These are the activations of a small network on made-up records, seen along a few directions, one row for each record.
Each row is followed by the record's values for the fields NODAR, ZARAP, FILU, BINU.
Not every record has every field; a missing one is left out.
The largest differences between rows may come from other fields.
Strong random noise was added to every row along 10 fixed directions; ignore it. To show where, here is one row again and again, with new noise each time:
[-196 -231   -4   86 -115  -16   26  147 -184   -2 -107  211 -123   73
  -23 -264   -7  236  178  153 -238 -165  -92   59  -36  -66 -256  119
  276   73  370]
[  75   92  437  401  -74   13   72  237  511  419  260  309   41  -33
   65   30 -220  371   69 -229  384 -358  125 -118  114 -214  273 -380
   48  124 -115]
[-114   -1 -468   75 -114 -200 -131  -32 -187  112   96   14 -188  143
 -507  324  209 -712 -516 -108 -295  172 -144   10  536  247  327 -289
 -406 -434  170]
[-276  -87 -234  218 -326  351 -216  -30   26  -65  -50  436 -411 -134
   16  -91  -31   39  -92   19 -232 -296  298   -8  169  -77  166 -205
  370   39   12]
[ -37 -145  186  185  -68 -186   -6  349  -29  269  175   90   59   32
  -42 -170   27   18 -169 -131 -140  -80 -255   15  182  -87  -43 -156
    5   28  125]
[-180  -29  146  -60 -112  160  139   50  181  191  144  559  -69  299
 -258 -168  -69  318  245   23  309 -147  265  -17  -95  196   56 -144
  120  -37   72]
[ 116  322  -65   73  174 -292  315    5  113  220   95 -297   55  206
 -412  175  -12 -187  176 -100  298   92 -320 -232   43   24  -24  -92
 -447 -171  376]
[ 187   19  180  197  179 -244  -48  134  -37 -137 -269 -513  146 -349
  538 -144 -232  162  278   58 -115   60 -442  140 -324 -312 -219  430
  180  305  151]
[-245  191  -38 -178 -163  -26  -11  103 -157  533   88  113   23  228
 -715 -292 -444   76  702   79 -194 -521 -252 -307 -311  205 -376   80
  188  -51  811]
[-105  -42   85  240   -8 -197  125  238   46  247   54  162   16   15
   23   18  -17   91   -6 -202  -62  -46 -183   60   29  -52  -11 -164
  -31  102  179]
[-227  -17  -23  264   76 -267  268   62  204  279  -44  571  -70  134
  -41  393  -67  100  109 -317  114   24   84  302  -85  206  260 -145
 -143  -28  175]
[ -45 -311   12  -55  -32   10 -129  294 -323 -320   -5 -103  -89 -126
  337 -552  294 -135 -389   38 -320  320 -288  225   46 -112 -227  225
  234  102 -142]

[ 189 -373  372  385 -231  285 -214  346  266 -171  387  279 -487  -49
 -235 -670  140   60 -377  161   12 -642  200  -61  619 -626   36  208
  474 -385  -71] : NODAR=nale
[-142  105 -526 -179 -308  486 -450 -475 -277 -476 -373 -479   48 -220
  351  250   78  -26 -225  380 -272  255  315 -265  129   83   88 -407
   10  321 -356] : NODAR=ziz
[ -47 -142 -244   55   12 -139   11 -174  -57  -78 -329  195   50   14
  145  512  203   90 -264  -76  -78  238  275  327  109   55  312 -236
 -313  -70 -187] : NODAR=nale, ZARAP=fug
[ 112    6  106 -313  124 -110 -336   53 -255 -189 -127 -581  406 -302
  488 -135  -85 -144 -176  -11 -233  417 -277  200 -305  171 -101  275
    5  236 -383] : NODAR=nale
[ 311 -219  516 -236  -94  231 -167  280   73 -289  215 -398  379  -28
  493 -629  213  384 -315  269  274  282    8  -86  162 -320  -88 -117
  117  291 -657] : NODAR=ziz, ZARAP=zipu, FILU=ragav
[ -81 -173  -39   45 -320  321 -200   43  -61 -110   62  -57  111   72
   76 -157  195  281 -266  257 -116  -47  176 -204  329 -162  -11 -484
   42  241 -203] : NODAR=ziz
[ -82 -173 -202 -287  -31 -380 -265  -47 -427  141 -222 -157  333  184
 -263  199 -138 -114  111  233 -470  145 -220  198  -52  465  -17  140
 -210 -123  333] : NODAR=nale, ZARAP=zipu, FILU=ragav
[ 197  295   34 -219 -197  266 -562 -418  222  133   38 -324  287   24
 -304  266 -536 -101  241  362  246 -168  277 -258    4  295  453 -118
  -58 -156 -226] : NODAR=ziz
[ -74  181 -590 -310 -119  718 -218 -567 -198 -710 -427 -284 -382 -336
  141  -76  -28  -84  253  387   -4  -89  429 -289 -229   -7 -170  147
  367  142  -35] : NODAR=nale, ZARAP=saket, BINU=sep
[  -8 -419  199   -1  139 -181  140  136 -100 -135  105  334  -29  156
  152 -131  201  -81 -300   75   71  236  -34  360   60  162  -53  277
   62 -239  -92] : NODAR=ziz, ZARAP=saket, BINU=sep
[ 219   76 -114 -241 -297  210 -357 -397   94   -9  192    6  166  229
 -520  354  -68 -253 -306  529  196 -200  493 -209  613  242  579 -452
 -181 -466 -252] : NODAR=nale, ZARAP=saket, BINU=birob
[ 112 -114  317  137  269 -315   88  213  -59  158   53   79  129  -93
  280    1  -10   24  -28 -319   18  302 -426  411 -256   -2  -13  407
  -80   18 -208] : NODAR=nale, ZARAP=fug
[ 168 -578  519   56  -77 -220 -162   85  -22  100   77  486  101  422
 -193 -202  -28  372   -3  525  103 -204  102  245  346   16  116  261
  205 -370   91] : NODAR=ziz, ZARAP=zipu, FILU=ragav
[ 221 -113  237  198 -176  246 -124 -209  111 -157   65   13  -18  -16
  236  147  207  218 -549  399  315 -160  448 -359  640 -284  242 -513
  -18  -67 -444] : NODAR=ziz, ZARAP=fug
[-157 -274  313  215   22 -271   12  306  112  416  225  677 -158  122
 -318  -65 -151   22  -25 -206  -93 -467   19  322   93  135   97  292
  164 -360  284] : NODAR=nale
[ 180 -234  192 -182  135  257   47 -297   81 -745 -253  -34 -117  120
  266 -314   94  423  255  587  458  210  356  229 -206  -37  -79  660
  307 -106 -233] : NODAR=nale
[-435 -368 -307   72 -256 -467 -211 -232 -715  420 -509  -80  529  266
 -149  768 -236  290  326  495 -850  -35 -222   24   51  437 -213 -468
 -164  347  724] : NODAR=ziz, ZARAP=fug
[-286   50 -406  241 -118   10  -67 -152  128  -48 -257  361 -281 -239
  103  450 -157  -25   81 -215 -301 -163  291  276  -32    5  349  -99
  111   51   85] : NODAR=nale, ZARAP=zipu, FILU=ragav
[ 244  154  352  358  116  -84  261 -187  458  135  104   62  160  212
   70  311 -151  277  251  143  627   15  104  -56    6  113  357  -70
 -105   52 -232] : NODAR=nale, ZARAP=saket, BINU=birob
[-188 -318   41  201 -272   44 -486  -67 -268  203 -179  148   -2 -290
  225  106  -54  149 -220 -216 -475 -191   28   12  160 -107   43 -191
  247  198 -133] : NODAR=nale, ZARAP=fug, BINU=lar
[ 396  422  365 -187    7  207 -301  -65  188   25  -89 -752  544 -416
  596  -91 -331  480  185  -12  401   46   26 -402 -275 -271  -39 -239
   18  562 -611] : NODAR=nale, ZARAP=zipu, FILU=ragav
[ 349  100   12 -237   63   61 -411   30  147   48  409 -137  -26   54
 -483 -157  -46 -864 -441  124    3  -17  -28   79  363  254  534  175
 -126 -661 -369] : NODAR=nale, ZARAP=saket, BINU=lar
[ 177  -96  250 -223 -194  305 -283 -200  -34 -140 -209 -118   82   14
  -39 -300 -456  402  744  703   85 -464  244 -155 -178  -38  -97  421
  447  -12  206] : NODAR=ziz, ZARAP=zipu, FILU=ragav, BINU=birob
[ 160 -135  170 -253  268   87  287  -68  -27 -640   17  -69  -34  170
  237 -335  243    4  -25  472  432  319   64   77  -78   20 -116  486
  133 -108 -169] : NODAR=ziz, ZARAP=saket, BINU=birob
[ 218  432    3 -246  -60   89  191 -154  136   78   76 -459  300  227
 -338  146   56  252  141  260  521 -121  149 -697  226  -98  -57 -581
 -448  -50    9] : NODAR=nale, ZARAP=zipu, FILU=vadep
[ -32  -77 -199   16 -197  -50   55  -44   30   37  -34    8   86  279
 -490  183   -1  235  215  283 -105 -246  136 -141  301 -111   55 -275
 -179 -138  402] : NODAR=nale, ZARAP=zipu, FILU=vadep
[  72  174  -80  -18  -37  103   23  201 -187   41  367 -241 -266 -132
 -404 -531  139 -557 -115    9 -243 -245 -374 -325  235 -172 -267  219
  120 -215  291] : NODAR=nale, ZARAP=saket, BINU=birob
[-181  146  -65  292   39  161  371  217  187 -162  -67  209 -394 -273
  278 -260  140  335  149 -260   56 -288   93  -82 -146 -455 -241  -14
  247  263  176] : NODAR=nale, ZARAP=zipu, FILU=ragav
[-144   15  185 -394  -16   95 -115   32  -39  448  264  381   78  124
 -384 -271 -256 -142  182 -319   16  -69  -39   -5 -354  533  -83  146
  157  -81  -23] : NODAR=nale, ZARAP=saket, BINU=sep
[ -84 -197   40 -371  -98  265 -160  -60   91 -248   23  472  -28  158
    4 -166   16   68  -71  157  196  150  490  287  -60  303  293  113
  123 -207 -346] : NODAR=ziz, ZARAP=zipu, FILU=vadep
[-285  -24 -167 -408   99   26  326   52 -301 -109   63  153  -38  420
 -330 -377  303  -58  127  -47   93  427 -147   86 -343  369 -441  209
  -89  -27  216] : NODAR=ziz
[-156 -109   62 -401  -54  -16  101  229 -253    9   11  -82  376  192
   19 -360   63  296  193  123 -120  218 -169  -22 -255  114 -382  -80
    4  265  137] : NODAR=ziz, ZARAP=zipu, FILU=vadep
[-233   22 -289 -282  220 -127  230 -183 -137 -360 -413  -19  294   20
  457  346  159  193  114 -141  -20  696  117  451 -551  360  -43   31
 -250  375 -220] : NODAR=nale
[  36  349 -212 -177  -27  182  188  278   23 -152  241 -460  -73  -80
 -223 -471  323 -123 -126 -197   -2   -7 -147 -452  106 -429 -333 -264
 -176  100   43] : NODAR=nale, ZARAP=zipu, FILU=ragav
[-148  -22 -252  206  243 -344  432   55  -14 -167 -285  145 -430  -24
  -40  157  107  -50  213 -153 -100 -161  -62  196  -26 -272 -239  504
  -57 -237  641] : NODAR=ziz, ZARAP=zipu, FILU=ragav

Which values does each new row have?
[   0   53  -53  -63  -66   60  108 -170   -6   54   10  -51   80  163
 -398  141  -83   47  172  364  114 -240   95 -347  185  148  -95 -196
 -106 -152  291] : NODAR=nale, ZARAP=saket, BINU=sep
[ 119   63  308 -345   48   98   35   78  103   -6   77  -74   57  135
 -106 -472 -163  281  385  157  321 -167   81 -128 -241  -70 -264  386
  153  -61   70] : NODAR=ziz, ZARAP=zipu, FILU=ragav
[ -10 -107  229  -85    7 -212 -184   -8  132  498  148  377  150  197
 -472  207 -479  -97  230   88   20 -400   52  117   14  351  183  183
   16 -372  278] : NODAR=ziz, ZARAP=saket, BINU=sep
[  50   86   26 -356 -132  241 -608 -241  -90   36  -84 -375  383 -145
  237  106 -184  -79 -120   68  -64  333   80  -41 -180  254  251 -113
  -14  227 -645] : NODAR=ziz, ZARAP=fug
[-224  238 -153  242   50   99  279 -111  133  -79 -114  298 -320 -149
  162    9 -203  -34  435 -239  -42  -59   49  154 -531   81  -75  292
  408  215  123] : NODAR=nale, ZARAP=saket, BINU=birob
[  30  245  262  194  301 -178  389  264  100  154  -52 -232   62 -333
  338 -179 -204  121  341 -175  110 -268 -420 -158 -395 -256 -479  275
  118  309  367] : NODAR=ziz, ZARAP=saket, BINU=sep
[-184  259    7  -53   69  358  305  -72  238  232  166  518 -275   10
   58 -250  -20   72  232 -595  434  227   62    3 -583  301  -53  -33
  236  261 -336] : NODAR=nale, ZARAP=saket, BINU=sep
[ 163  167   46  168    5 -109  -28 -338   86   84 -299 -515  317   75
  -27  457 -353  436  543  492  196 -245  -21 -318   -4  -82  -26  -48
 -178  125  378] : NODAR=ziz
[ 384 -169  489  660  -52  -27 -274  -24  478  154  104  -42  -39 -164
  195  302 -236  234 -141  176  287 -434  217  -40  448 -495  485  -29
  119 -175 -251] : NODAR=ziz, ZARAP=fug
[ 279  -72  193  264   55 -337 -154   25 -107  100 -217 -790  330 -170
  135  297 -129  153    6  247 -146 -159 -372 -270  318 -456 -123  -81
 -255  131  264] : NODAR=ziz, ZARAP=fug
[ -67   -2 -193  -20  146  130  326  -99  -87 -477  -58  -60 -356  -21
  178 -225  448  -88 -193 -151  110  482  -32  137  -89 -166 -182  154
  -59   24 -179] : NODAR=nale, ZARAP=fug
[ 189 -230  526  457  130 -435 -300  282  333  529  281  509 -300  -98
 -247  -35 -495 -331    0 -438 -104 -437 -161  551   21 -106  415  702
  179 -580  100] : NODAR=ziz, ZARAP=fug
[-139  174 -639 -175   66  -23  196 -141 -406 -247 -176 -261 -294   84
 -455   43  371 -452  -91 -182 -244  344 -256 -152  -22  -50 -295   31
 -319 -112  297] : NODAR=nale, ZARAP=fug
[-195  226   69 -207   29 -158  474   32 -169  384  251  227  134  441
 -602   63   29  -31  172  114  258 -298  -86 -432   89  271 -363 -426
 -211 -107  540] : NODAR=ziz, ZARAP=saket, BINU=birob
[   8  142 -146   94    3   57  -29 -102 -188   32  -43 -177   45 -120
  151  314  133 -183 -444 -122  -90  260 -111 -140  214   85   87 -497
 -285  192 -293] : NODAR=nale, ZARAP=fug
[-198 -152 -286  198  227 -215  258 -170  141 -372 -441  511 -467   -1
  111  334    3   60  323  -46   10   27  287  603 -224  -55  163  642
  116 -258  343] : NODAR=ziz, ZARAP=zipu, FILU=ragav
[ 214  -21   89  166   92 -256 -289    8  -11  193  131 -219 -113 -101
 -300  -84 -359 -583   34   74 -183 -189 -495   80   89   47   60  596
   97 -419  247] : NODAR=ziz, ZARAP=saket, BINU=sep
